Each row below holds a small network's activations on one input, seen along a few directions.
In each table, some parts of the input vary, and every possible input appears once, in random order.
Descriptions start from the smaller parts, as in this example, which fits no table here: values(2) and (point or ring(9) or (line(4) and ring(5))).
Shared parts are said once, and a part with two or three values counts as separate values.

Rows:
R1: [-10.0  -0.6  -5.6 -33.0  -3.8   5.6  57.8 -34.4 -34.4 -82.4 -11.0 -11.5
  10.7  70.1  19.0]
R2: [  7.9  12.2   4.2 -16.9   6.2 -16.5 -27.9   6.0  12.2 -22.0  -9.4 -39.9
   1.2 -50.9  -4.8]
R3: [-17.8 -17.0 -16.6  19.8  -5.9   9.3   2.4 -14.2  -3.0  42.6  11.3  25.5
  -0.9  12.1 -14.5]
R4: [ 26.4   8.6  36.0  16.4   7.0   5.7 -21.8  28.7   4.4  13.5  -5.9  27.8
 -31.4 -15.3   5.8]
R5: [21.5  0.6  4.6  5.4  5.7  5.8 -7.5 35.5  1.6 46.7 11.0  0.5 -7.7 -9.6
  9.8]
R6: [  7.3  12.5  -4.9   3.9  -1.7  -2.9  17.2  48.5  29.3  52.3  31.5 -16.6
  23.9   7.9   3.9]
R7: [ 31.2  17.6  16.0 -48.3   9.5  -0.5  49.3  18.6 -30.2 -79.6 -12.6 -33.0
   4.5  47.8  44.9]
R8: [ 21.8  -0.1  13.8  -3.1   8.7  -6.2 -34.2  16.5  -6.7   1.9 -15.9  -3.2
  -6.7 -38.6  10.9]
R9: [-34.1  -4.4 -19.0  -2.4  -7.8 -10.0 -19.7 -45.5   9.5 -26.2 -11.2 -23.2
   4.9 -33.0 -29.1]
R10: [ -6.4  -8.1   7.8  30.6  -4.1  12.0 -15.7 -26.0   2.1   8.3  -4.9  49.2
 -27.3   2.4  -9.1]
R11: [-16.9 -17.5  -8.6   8.1  -1.4   0.0 -27.8 -33.0 -11.9  -1.7 -17.2  18.2
   1.0 -19.5 -20.0]
R12: [-31.1  -3.7 -27.7  19.5 -12.4  -2.3  27.8  -0.7  27.1  46.6  34.1   6.2
  27.9  26.7 -16.8]
Q: Describe the family of inputs behind these rows.
A: values(2) and (point or line(5))
Q: Changing only the values(2) part turns R9 into R2. The same change can be made to R10. Which row results?
A: R4

Rows:
R13: [20.2  1.8  7.7  5.2  2.5  0.2  3.0 56.2 14.3 54.0 16.0 -1.3  9.7  4.4
 16.9]
R14: [ -3.0 -18.3  -1.9  -9.8   1.8   4.0  -2.9 -33.3 -37.1 -37.1 -22.2  13.8
   0.4  15.4   8.5]
R15: [-21.9 -17.1  -6.2  60.6  -0.8  -8.6 -85.6 -13.0  34.6  84.0   3.4  42.8
 -19.2 -86.4 -49.9]
R16: [  2.4   9.5  10.8  -0.1  -0.7   0.7   1.8 -21.4   7.1 -58.4 -18.9  19.8
  -7.5  12.2   7.2]
R17: [-13.3   8.0  -8.8  15.2  -6.6   3.0  26.8  16.7  32.7  26.5  26.6  13.4
  23.5  35.9 -13.3]
R18: [-15.7  16.8 -10.7 -15.5  -3.5  -8.2   7.7 -18.3  20.0 -47.3  -2.4 -34.6
  14.4  -7.4 -13.8]
R19: [-11.0 -11.2  -9.2  -0.6  -5.4  10.5  26.9 -19.3 -25.9   8.6   5.5   7.3
 -10.3  28.6   2.9]
R20: [ 20.3  12.1   8.1 -26.6   7.6 -13.8 -15.9  19.0  -2.5 -21.3 -10.2 -47.0
   2.3 -38.7  14.8]
R21: [ -3.0  15.8   2.1   7.8  -0.2   8.7  24.4  -7.7  14.1 -12.3  17.3  11.0
 -13.8  26.1 -12.4]
R22: [-19.7 -20.1 -20.4   6.9 -12.0   6.5  28.1   4.8  -5.8  48.0  14.8  10.9
  24.7  37.8   4.1]
R23: [ 27.8   8.9  24.1  -6.5   9.0   3.7   3.6  30.8 -11.4  13.6   5.7  -3.5
 -26.4  -4.4  10.9]
R24: [ 35.6   3.5  29.9 -14.6  11.6  -1.7 -24.2  16.9 -16.6 -31.7 -27.2   2.9
 -17.7 -19.4  25.0]
R25: [-18.7  -9.5 -25.4 -21.8  -3.3  -5.0   6.2 -31.4 -23.6 -26.7  -8.5 -35.5
  19.9  -4.1  -0.9]
Q: Describe the family of inputs behind these rows.
A: point or (values(3) and line(4))
Q: Which other rows does R23 become when the values(3) part takes its other values? List them by row number.
A: R19, R21

Rows:
R26: [  0.8   0.5  10.6  20.3  -0.9  -2.8 -35.3  -0.1  13.0  34.3  -4.6  20.4
 -21.3 -48.2 -17.5]
R27: [  8.2   4.4  11.3 -27.1   0.6  -6.3  -2.8  -6.5 -12.0 -35.8 -25.2 -21.6
 -15.1 -23.8   7.6]
R28: [-13.7 -13.6  -4.7  17.2  -2.8  -3.4 -40.8 -14.9  -2.6  40.2   0.1  -5.5
 -14.3 -50.9 -20.1]
R29: [-11.0  -6.5 -17.3  11.6  -8.1  -3.5   8.6   9.8  25.5  35.3  13.8  13.7
  26.9  13.5   0.8]
R30: [  2.9  -5.5 -18.6 -22.6  -2.8  -2.0  37.4   0.1  -1.7 -25.7  -1.5  -9.2
  19.6  41.9  31.5]
R31: [ -2.6  -9.4   3.5  44.1  -1.6   7.5 -40.7  12.9  13.9  75.9  17.5  31.0
  -2.1 -25.0 -17.8]
R32: [-25.1  -9.9 -11.3  38.8  -2.3  -6.1 -29.7   5.8  17.3  73.4  18.7  19.5
   4.7 -35.7 -38.4]
R33: [ -0.9   6.1  -7.4 -16.9   5.9   4.1  45.9  -2.1 -19.8 -26.3   6.4   1.8
   2.9  43.8  -1.8]
R34: [ 20.3  17.1  12.1 -45.4  -1.0  -3.4  39.0   0.9  -5.2 -72.7  -5.5 -39.7
  10.0  35.9  35.8]
R35: [ 16.0  12.6  12.3 -32.9   7.6   2.6  30.1   0.6 -18.8 -82.1 -15.5 -25.5
  -3.5  38.3  25.5]
R36: [-11.7 -14.5 -12.1  27.6   2.2  -1.6   1.8  13.2   7.1  27.3   6.4  33.9
   7.0  19.3   0.5]
R37: [ 16.9  18.7  21.6 -14.6   3.1  15.0 -13.5 -19.8 -16.6 -43.8 -10.7 -19.0
 -14.7  -9.1  -6.0]
Q: Describe the family of inputs behind these rows.
A: values(2) and ring(6)
Q: Changing only the values(2) part turns R26 into R28. The same change can be made to R37. Which row results?
A: R27
Q: Which other rows does R35 become when the values(2) part takes its other values? List them by row number.
A: R34

Rows:
R38: [  3.4 -17.0   1.9  13.7   1.9  -0.8 -35.5   2.5 -10.7  48.2 -10.9  18.7
 -22.4 -45.0  -6.0]
R39: [-25.2  -7.3 -22.6  17.6  -7.0 -10.2   1.7  -1.5  21.7  22.8  13.2   0.2
  23.1   1.1  -6.6]
R40: [  4.9 -10.6  -7.1 -26.6   6.4  -3.3   7.7 -33.5 -37.2 -58.5 -21.4  -7.0
  -4.4  10.6  18.0]
R41: [-25.7 -13.6 -24.2  29.9  -6.4  14.4  -9.7 -14.1  -5.7  28.7   8.1   0.9
   9.7  10.4  -8.8]
R42: [-28.3   7.7 -19.0  33.0  -6.0   4.9   5.7   7.2  35.5  12.7   7.2   3.9
  -2.8   5.7 -15.7]
R43: [  2.0  -4.4  11.0  -7.6   0.4  12.6  24.8  13.5 -32.5   7.9   3.3  -5.1
  -3.6  33.3   4.2]
R44: [ 16.0   4.4   8.0 -17.5   0.5  -0.2  25.6  21.4  -1.1   2.0  11.7  -1.1
  22.1  32.3  14.3]
R45: [ 11.5   6.6  13.8  18.7   0.6  -1.5 -34.7  10.3  29.0  35.8   2.4  15.8
 -28.4 -47.2 -11.7]
R46: [ 11.6  14.6   9.2 -23.3   2.3   4.7   9.0 -24.0  -2.5 -73.8 -18.6  -4.8
  -3.0  15.7   7.0]
R47: [  3.2   6.1  10.7 -46.0   0.5 -14.7  16.0 -19.1 -13.2 -58.9 -14.3 -24.7
  14.7   1.0  -3.7]
R48: [13.3 12.3 17.8  0.4 -3.0  8.0 26.8 18.2  4.2 -8.7 10.2  7.2  1.6 39.1
 19.6]
R49: [ 13.4   1.2   0.8   7.8   9.6 -14.0 -37.4  19.0  12.5  41.8   9.1  -4.1
  -6.5 -56.9 -10.5]
Q: Describe the family of inputs behind these rows.
A: values(3) and line(4)
Q: Which other rows does R41 become when the values(3) part takes its other values? List them by row number.
A: R39, R42
Q: Which other rows does R49 become when the line(4) part takes its other values? List them by row number.
A: R39, R44, R47
